A small network was shown many inputs. Here are its activations along a few directions, one row for each input.
Each table varies a few parts of the input and shows all the possible inputs, shuffled.
Descriptions start from the smaller parts, as in this example, which fits no table here: one of 3 separate values, together with either a single point or one of 9 places along a line or (one of 4 places along a line, together with one of 5 places around a ring).
Shared parts are said once, and a part with two or three values counts as separate values.

Other details of the inputs shift rows strongly along three fixed directions, in all tables alike. That doesn't count.

Table:
x1: [ 23 -38 -23   0 -21  17 -43 -16   3  -5  12]
x2: [ -2   7 -23  24 -19 -14 -27  21 -31 -20 -14]
x3: [  2  33  26 -15 -13 -22  18   9 -11 -14   0]
x4: [-28  -3 -13 -10  -9 -21 -27 -10  16  51   7]
x5: [  5  23   6   9   2  -9  22   9 -20  -3 -18]
x6: [ 30 -20  -6  -8  21  28  29  -6  -1 -57  -3]
x7: [ -6 -29  27 -21  30  30  12 -25  39  32   9]
x8: [ 13 -28  15  -5  15  28  -7 -19  15  13  15]
x9: [ -7  93   0  43   9 -60  36  14 -11  -6 -14]
x10: [ 14  40  55 -45  37  22  73 -28  54  29   5]
x11: [-34   8   4   7   2 -23 -30   3  17  52  13]
x12: [24 39 12  1  2  9 24 -5 14 -7  6]
x13: [  2 -33   0  -6  18  29  -9 -37  10   3  13]
x14: [  7 -32  11 -17  19  21  -9   0  33   0   3]
x15: [-10 -35 -18  10 -18   8 -40   7 -26  -8 -10]
x16: [ 21 -37 -27   4 -18  18 -40 -19  -1  -3  12]
x17: [  5  12  -7  -8   0 -12  26   7  -7  -6   0]
x18: [-33 -35  25 -25  28  19  23 -30  19  33  -2]
x19: [-23 -24  30 -31  30  16  22  -8  21  39  15]
x20: [-23  20  -2  -8  -3  -9 -36  -1  56  36  -2]
x21: [-16 -40  -4   1 -17 -11 -45 -10 -29 -19   8]
x22: [ 54  -9   7  -9  10  35  23  -8 -20 -46  -4]
x23: [  5  32   8   1 -11  -6  26  16 -11  -1   2]
x24: [-24  94 -11  41 -15 -49 -25   3  42  37  -6]
x25: [ 19  31   2   6  15   4  21 -10   5 -12 -16]
x26: [ -5 -49   0 -20  -7  18   3 -10   0  13  -3]
x27: [ 17  27  13   3  22  -5  25  10  28 -12  -8]
x28: [ 24  17  -6  -2   7   2  30 -12  18 -11  -5]
x29: [  7  26   5   5   3 -10  20   9 -23  -1 -14]
x30: [ -6 -25 -19  -3 -30  13 -36  13 -19  -2  19]
x31: [  4  26  11  10   9 -12  26  20  -9   2   7]
x32: [ 40  -7   2 -19   1  35  32  14   4 -52  -1]
x33: [ 22  31   2  -5  19  -3  15   5  17 -19 -22]
x34: [ 28 -18  30 -13   0   0  25  14 -35 -48   5]
x35: [-13  13  -1  10  12 -13  21   3  -7 -14  -5]
x36: [ -7 -23 -18   0 -31  16 -34  15 -22   2  19]
x37: [ 11  14  -2  -2  -5 -13  28   5 -12   1  -4]
x38: [-40   5   5  12   1 -24 -28   6  22  46   3]
x39: [-11 -29 -12   7 -34  14 -32  13 -15  -3   4]
x40: [ 39 -18   4  -3  16  32  26 -18 -11 -50   9]
x41: [-12  15  -3   7  15 -12  20   1 -11 -12   3]
x42: [-38   5  10  18  -3 -22 -28   3  20  49  -2]
x43: [-14 -33  38 -60  13   1  22 -32  18  34   2]
x44: [ -2 -34 -26   7   0  11 -45  -6  11 -23   3]
x45: [-15 -19  21 -42  26  18  18 -19   8  40  -1]
x46: [ -1   9 -26  20 -16 -13 -28  20 -35 -19  -6]
x47: [ 16 -24  -5  -2  10  21  30   5 -39 -42   9]
x48: [  0   7 -19  30 -23 -13 -26  18 -33 -17 -19]
x49: [ 23   2 -33  11 -16  -8 -21   8  10 -26  -8]
x50: [ -5 101   0  30 -12 -51  33  34   2 -10 -13]
x51: [-36   6  10  19  -3 -22 -26   3  16  53   3]
x52: [ -4 -28  -1  -6 -24  -9 -48  -1 -36 -12  -4]
x53: [-14 -41 -26   9 -10   5 -39  -2 -27 -10  15]
x54: [-33   5 -10  15  12  -7 -32 -33  36  35   3]
x55: [  6  28   1   2   6  -7  20  11 -22  -1  -9]
x56: [ 50 -13  19  -3  13  30  29   1  -7 -42  10]
x57: [ 26  18  -6 -13  11  -6  24   3  30 -18 -12]
x58: [-13  19  -3   9   7  -7 -40 -29  25  48  -4]
x59: [-19 -36  16 -44  17  17  26 -20  25  38   0]
x60: [ 10  15  -6  -5  -3 -10  28   7 -11   0   1]
x61: [-14  11   2  13  12 -13  22   0  -6 -14  -8]
x62: [ 27 -35  -5 -13  -7  19  36  10 -26 -44  -6]
x63: [  0  13 -15  26 -36  -8 -18  26 -24 -12   2]
x64: [  4   8 -11  35 -18 -19 -21  27 -28  -8   5]
x65: [ -5   3 -10  35 -17 -19 -20  28 -17 -18  -1]
x66: [ -1 -46 -23   6 -30   6 -30   4 -22   1   2]
x67: [ -3 -14  21 -43  37  28  17 -29  44  30 -14]
x68: [ -3  27   7   2 -10  -6  26  17   0 -10  -4]
x69: [-46  -3  -3  18   1 -19 -29 -15   9  43  -1]
x70: [-12 -26 -19  -3 -28  15 -36  14 -17  -4  18]
Description of these inputs: one of 5 separate values, together with either a single point or one of 5 places along a line or one of 8 places around a ring.
Question: Changing only the choice among 5 separate values turns x15 into x62. The same change can be made to x45. Which row results?
Answer: x4
Question: Change only the place on the ring of 8 in x41. List by row number the other rows that result.
Answer: x9, x18, x35, x47, x53, x61, x69
Question: Change only the choice among 5 separate values in x29. List by row number the other rows that result.
Answer: x9, x23, x37, x64
Question: A walk changes only the place on the ring of 8. It starts at x68 and steps to x50. List the rest of the walk in order.
Answer: x70, x30, x36, x23, x63, x39
Question: Change only the place on the line of 5 in x54. List by row number the other rows that result.
Answer: x6, x13, x40, x44
